A small network was trained on invented records. Each row is its activation on one of them, seen along a few directions.
Here are examples, each followed by its value of one field, FEM.
Other fields move the rows too, some of them a lot.
In the rows, zero is written as 500.
Strong random noise was added to every row along 3 fixed directions; ignore it. To show where, here is one row again and again, with new noise each time:
[429 503 491 502 565 482 602 561 500 570 405 462 502 535 471 439 500 537
 495 555 532 539 419 521 536]
[368 463 406 465 596 431 671 676 478 619 331 475 541 535 504 383 620 490
 461 666 661 572 425 474 557]
[567 484 388 363 500 443 670 625 494 562 458 505 388 503 494 436 475 542
 524 586 638 605 668 533 341]
[749 605 611 375 601 541 644 413 646 554 484 491 239 563 378 535 226 710
 490 413 417 584 777 605 331]
[359 448 388 498 490 443 597 643 420 556 423 468 563 498 527 403 595 459
 529 613 617 544 374 499 518]

[518 481 539 592 327 508 467 439 376 380 678 422 521 463 542 557 453 387
 644 299 454 381 505 615 429] : dotom
[570 601 493 398 493 502 709 566 518 579 433 481 352 656 406 403 436 617
 517 518 581 582 608 568 404] : nedog
[317 476 577 644 377 509 372 421 349 434 563 463 693 476 525 510 569 425
 606 493 469 403 171 519 609] : dotom
[530 469 576 524 626 583 510 471 582 525 500 522 461 493 501 565 490 423
 448 455 378 428 514 554 544] : dasov
[381 362 471 550 456 586 533 604 436 473 564 493 536 493 585 492 677 313
 580 404 521 332 449 572 495] : legad
[495 452 490 542 578 443 350 496 501 477 522 569 539 441 532 564 519 506
 406 595 420 538 469 446 582] : bomog
[399 513 494 540 426 469 419 470 408 543 453 517 613 564 494 424 518 575
 492 535 465 560 360 419 614] : kera
[389 476 483 657 429 593 492 491 464 428 600 433 560 484 523 469 514 381
 606 405 491 313 302 568 544] : dilup
[701 402 362 367 342 507 396 430 469 362 709 602 414 343 580 607 436 445
 582 477 484 571 740 479 246] : fisa
[486 472 506 496 739 513 607 554 551 656 285 507 528 588 477 482 596 593
 352 589 569 574 578 444 618] : kep
[541 726 708 433 623 506 608 411 586 611 272 430 381 754 332 515 294 786
 456 545 443 595 547 516 598] : tun
[659 505 483 389 546 457 427 483 583 489 517 589 391 487 525 572 495 513
 437 595 459 586 695 477 419] : dasov
[347 525 634 561 780 554 700 577 585 639 286 441 482 606 499 454 567 521
 348 526 492 415 393 456 686] : nedog
[454 449 337 520 319 417 366 512 371 429 521 572 561 412 524 472 518 450
 564 539 491 546 471 471 425] : kera
[588 543 547 482 392 484 371 361 493 484 549 513 482 536 479 540 335 642
 514 426 349 559 582 446 446] : kera
[368 549 664 681 493 554 376 384 446 482 511 425 627 461 400 493 472 514
 574 429 350 398 183 451 679] : zotur
[358 408 416 537 510 448 437 537 440 467 449 459 644 486 575 423 641 409
 470 574 529 483 344 500 592] : mave
[391 543 692 668 589 548 359 355 482 443 495 442 589 511 446 565 402 555
 460 394 283 422 264 584 696] : tun
[367 454 506 516 666 406 444 560 480 514 385 546 587 479 510 511 628 526
 349 673 562 542 407 413 661] : tun
[581 465 625 554 607 638 566 401 614 475 550 447 423 553 434 564 471 469
 416 273 359 348 523 612 494] : mave
[614 506 513 469 441 459 350 429 476 463 642 555 470 430 533 584 399 550
 490 501 388 565 588 544 424] : bomog
[363 375 400 619 510 523 468 548 464 457 478 476 617 521 542 454 694 393
 479 466 524 432 325 504 597] : mave
[671 632 726 512 553 555 449 312 628 503 531 438 404 505 335 527 283 684
 525 374 311 492 604 525 486] : zotur
[621 500 452 445 381 549 567 464 483 444 714 468 349 467 465 567 331 500
 583 327 452 461 635 621 298] : nedog
[482 488 495 497 566 547 621 540 565 539 501 464 453 498 500 466 507 446
 517 451 530 492 531 563 446] : zutar
[623 658 678 463 627 522 537 386 676 554 347 530 448 586 362 464 309 679
 402 467 349 569 631 509 575] : dima
[355 479 516 615 448 473 259 357 372 444 534 512 672 438 541 571 576 501
 483 549 386 507 229 459 609] : kep
[561 527 572 557 402 524 377 353 482 383 637 484 465 492 477 529 381 511
 627 408 412 461 445 537 411] : dilup
[632 513 562 397 400 518 418 398 536 458 595 504 389 495 485 555 377 557
 570 453 455 564 626 569 389] : legad
[511 726 659 567 421 550 724 464 489 566 382 424 436 692 372 360 352 681
 607 467 507 513 367 588 535] : koz
[369 596 508 617 281 521 549 509 359 482 526 397 595 516 517 454 396 531
 707 450 501 428 255 544 505] : koz
[553 625 727 616 704 566 401 317 639 534 382 505 446 592 361 594 300 673
 403 471 226 521 409 515 698] : bomog
[452 607 641 577 636 584 599 474 666 634 265 494 568 576 395 426 479 622
 398 481 428 485 395 470 746] : dima
[444 451 393 562 478 448 326 462 406 436 461 530 591 440 526 532 541 493
 481 612 485 574 417 440 542] : kep
[603 440 431 363 684 451 546 528 624 563 427 583 473 445 541 522 571 505
 356 621 598 651 722 408 506] : fisa
[517 387 508 509 558 512 366 478 540 408 612 540 488 413 554 582 534 400
 457 471 456 453 557 508 504] : legad
[464 331 292 490 320 453 355 615 378 452 671 531 551 347 744 545 643 312
 569 552 577 523 531 421 418] : dasov
[393 566 493 509 483 496 644 582 448 563 458 486 560 525 492 416 563 530
 501 577 621 443 350 485 552] : koz
[473 483 478 500 422 494 456 550 424 452 528 524 567 532 556 488 572 496
 549 557 612 449 499 474 467] : dotom
[563 488 464 492 526 528 422 438 530 434 487 551 494 461 507 545 463 469
 484 512 440 559 560 477 495] : fisa
[548 400 372 407 449 464 521 577 547 461 620 514 451 415 579 480 575 425
 514 522 576 540 662 509 314] : zutar
[458 487 507 562 510 467 428 528 467 474 512 472 574 424 461 451 532 477
 522 529 511 486 445 436 557] : zotur
[625 680 706 478 588 566 676 412 587 572 426 436 355 648 370 443 304 609
 560 407 485 493 564 614 443] : dilup
[449 420 449 534 581 596 691 599 545 546 593 479 455 490 521 470 618 344
 491 363 572 407 552 577 453] : zutar
[587 525 432 439 468 468 507 515 502 474 473 617 455 429 464 491 423 507
 508 512 525 585 658 447 418] : dima

Which value of FEM does each new row have?
[468 387 384 422 568 477 605 621 540 522 524 541 457 431 560 484 641 393
 464 572 630 516 587 449 407] : zutar
[288 466 406 555 561 411 651 724 483 609 309 520 704 517 514 329 785 352
 399 594 653 469 357 436 710] : dima
[613 618 673 490 579 523 447 346 620 516 505 557 484 491 423 525 330 623
 420 395 328 531 585 502 543] : dima
[385 694 706 532 758 513 704 562 535 707 196 420 551 638 340 349 527 579
 430 583 579 507 342 464 744] : zotur
[611 457 469 362 458 506 461 512 535 468 650 515 375 433 632 580 476 446
 488 458 551 487 791 525 362] : legad
[502 450 300 456 320 454 550 634 385 441 546 508 420 486 594 407 512 506
 604 580 625 567 581 493 341] : nedog
[486 563 475 391 620 438 616 620 558 664 242 528 478 618 478 417 590 526
 430 738 620 646 529 461 592] : dasov
[605 527 514 479 437 565 477 466 502 476 708 465 466 432 439 519 405 498
 571 348 470 407 621 557 391] : zotur
[354 530 582 667 396 532 439 498 450 464 503 456 694 528 480 450 512 409
 524 325 367 394 264 512 632] : dima
[588 605 562 478 566 507 509 430 603 515 368 577 444 522 385 487 355 609
 452 500 421 587 608 454 533] : dima
[620 480 441 364 565 484 798 643 530 603 467 495 362 511 493 407 506 445
 552 531 745 533 767 553 308] : dilup
[550 440 431 432 532 441 374 430 506 426 502 550 474 463 538 537 524 525
 456 571 501 571 546 434 464] : mave
[501 606 766 615 540 604 551 337 576 501 419 423 498 627 357 508 359 602
 535 424 353 406 388 604 600] : dotom
[387 580 586 556 620 476 483 462 553 588 302 463 613 643 447 441 459 600
 377 545 389 500 394 440 726] : kera
[463 499 579 569 643 472 373 438 549 568 442 530 561 490 484 560 481 587
 389 585 395 575 379 440 695] : bomog
